A small network was trained on made-up records. Each row is its average activation on records with the value named, seen along a few directions.
Related values have similar rows: they may be neighbours, one step apart, or belong to one group.
(in the rows, 500 means zero)
Strong random noise was added to every row along 19 fixed directions; ignore it. To show where, here is one row again and again, with new noise each time:
[514,492,615,609,532,530,376,511,474,486,528,333,525,613,382,539,611,489,602,720,643,513,750,592,598,527,547,667,449]
[579,727,417,307,621,459,503,425,671,565,729,560,581,535,650,476,570,335,488,345,443,771,532,482,598,540,513,685,459]
[584,584,576,535,362,709,390,589,755,278,533,267,493,503,286,472,334,686,473,506,500,413,572,359,365,381,498,625,432]
[402,347,579,537,610,709,592,605,730,357,640,281,573,418,421,499,495,584,433,613,728,590,525,607,456,292,402,609,605]
[401,773,704,503,499,617,698,527,196,591,409,293,340,366,635,531,392,578,527,611,519,315,357,776,612,369,795,337,685]
[630,447,269,594,413,471,607,512,346,526,384,479,588,644,357,579,620,522,589,265,302,276,398,582,580,733,492,466,289]
[479,373,523,520,516,428,477,539,411,693,370,599,502,493,632,530,696,505,597,483,544,637,684,627,414,418,450,417,761]
[311,389,475,518,425,399,644,526,437,409,680,457,508,514,399,443,569,529,430,325,473,497,705,631,488,669,424,676,533]
[568,359,478,469,473,769,597,526,650,318,395,405,539,635,758,481,677,549,492,726,657,546,726,452,556,310,320,674,729]
[239,320,590,589,540,421,660,546,442,539,667,537,596,654,510,412,682,431,563,436,570,682,580,524,447,426,386,524,660]
[626,509,406,422,273,280,370,604,616,689,371,411,598,555,375,566,549,554,475,458,649,662,489,438,587,401,508,370,486]
[589,559,609,522,369,373,452,660,539,417,532,499,599,645,157,547,615,575,799,468,257,379,412,479,561,744,700,565,409]
[577,653,411,416,376,396,539,578,489,308,548,639,485,571,419,356,614,367,573,190,371,448,577,533,378,677,500,548,480]
[407,603,465,306,542,553,454,589,612,395,668,510,507,262,491,514,255,600,452,502,668,268,418,611,305,381,397,544,463]
[574,377,358,434,259,600,443,428,732,349,455,350,483,289,513,770,331,647,333,735,608,362,611,465,540,579,537,529,572]
[507,181,381,683,518,535,655,460,471,488,411,449,475,720,483,708,666,349,473,697,342,603,594,517,605,699,630,533,491]
[458,436,395,504,426,697,694,468,768,214,603,496,470,575,549,507,307,355,295,528,421,571,282,203,381,431,515,429,477]
[558,394,605,509,576,456,353,537,600,627,399,432,545,387,396,765,531,594,638,802,653,562,436,530,655,473,615,461,574]
[582,486,378,505,497,375,342,436,593,670,505,566,490,229,387,647,542,446,433,289,393,663,306,668,565,557,513,608,462]
[547,391,372,600,544,461,589,392,591,469,479,365,547,611,511,675,485,329,463,531,588,764,533,468,475,600,646,497,469]
[427,648,478,407,269,301,520,540,446,505,410,460,401,612,574,393,324,468,364,377,566,640,456,370,379,348,535,503,523]


Field J:
j5: [374,401,454,578,667,667,830,510,571,387,577,346,551,732,484,474,466,501,472,444,499,565,477,283,456,410,462,406,476]
j2: [635,565,344,375,277,284,435,471,651,595,430,458,604,563,400,683,431,546,563,354,441,529,273,243,486,457,610,442,396]
j1: [376,450,516,586,306,518,568,415,568,446,650,388,474,245,545,349,368,466,167,448,525,666,468,614,403,460,579,348,636]
j9: [349,537,381,420,532,512,678,649,392,488,569,463,522,735,485,565,510,438,564,570,472,186,284,534,468,363,464,589,344]
j3: [626,526,350,590,651,404,483,284,392,509,397,516,577,590,554,640,643,340,616,377,609,607,444,467,697,639,456,647,355]
j8: [380,514,323,483,456,276,496,431,307,616,485,647,353,554,594,347,552,339,292,267,501,619,587,449,380,396,286,436,445]
j7: [507,546,388,334,519,638,554,455,625,344,645,473,623,557,572,666,406,658,663,634,462,77,586,298,425,527,450,543,439]
j4: [591,513,594,356,813,467,408,753,452,455,457,675,208,378,325,368,598,328,352,672,454,505,584,699,593,579,587,346,399]
j6: [715,349,473,668,511,453,414,381,406,451,240,602,562,442,461,467,707,405,617,480,672,495,530,567,534,645,487,303,538]
J is arranged as 3 separate groups.
Which other values are in the same group as j6? Give them in the order they are listed.
Answer: j2, j7
Which other values are in the same group as j9? Give them in the order they are listed.
Answer: j5, j3

Field G:
g9: [489,350,370,734,591,589,762,476,303,271,345,303,329,449,305,304,314,601,172,133,401,402,437,637,421,719,420,531,242]
g7: [568,569,373,489,353,429,206,565,323,638,355,555,488,507,537,464,549,521,518,522,564,308,549,811,399,334,310,758,384]
g3: [432,569,575,605,650,489,324,288,412,628,733,473,673,324,500,566,375,498,646,557,629,378,528,735,434,640,577,571,379]
g4: [345,594,608,575,544,382,375,470,410,635,584,448,544,376,398,535,718,527,660,215,862,649,776,596,465,292,299,542,733]
g1: [646,326,586,657,527,555,318,509,506,487,336,656,559,416,467,356,341,494,551,695,390,398,318,580,331,667,555,413,347]
g6: [393,665,627,620,386,297,277,324,431,491,612,381,439,373,350,509,313,289,421,688,780,580,386,453,558,476,680,411,355]
g8: [538,642,621,277,734,656,571,460,641,452,664,552,608,379,747,484,307,632,575,637,497,465,376,503,512,513,566,604,536]
g2: [673,511,408,568,405,390,373,332,335,404,355,467,645,588,519,585,693,562,754,426,630,360,615,478,674,740,410,670,419]
g5: [665,530,615,707,410,391,301,301,417,455,221,577,433,533,349,465,509,487,578,386,617,652,566,40,714,731,471,256,425]
G is arranged as 3 separate groups.
Which other values are in the same group as g7? Give them in the order they are listed.
Answer: g4, g5
Which other values are in the same group as g9? Give them in the order they are listed.
Answer: g6, g2
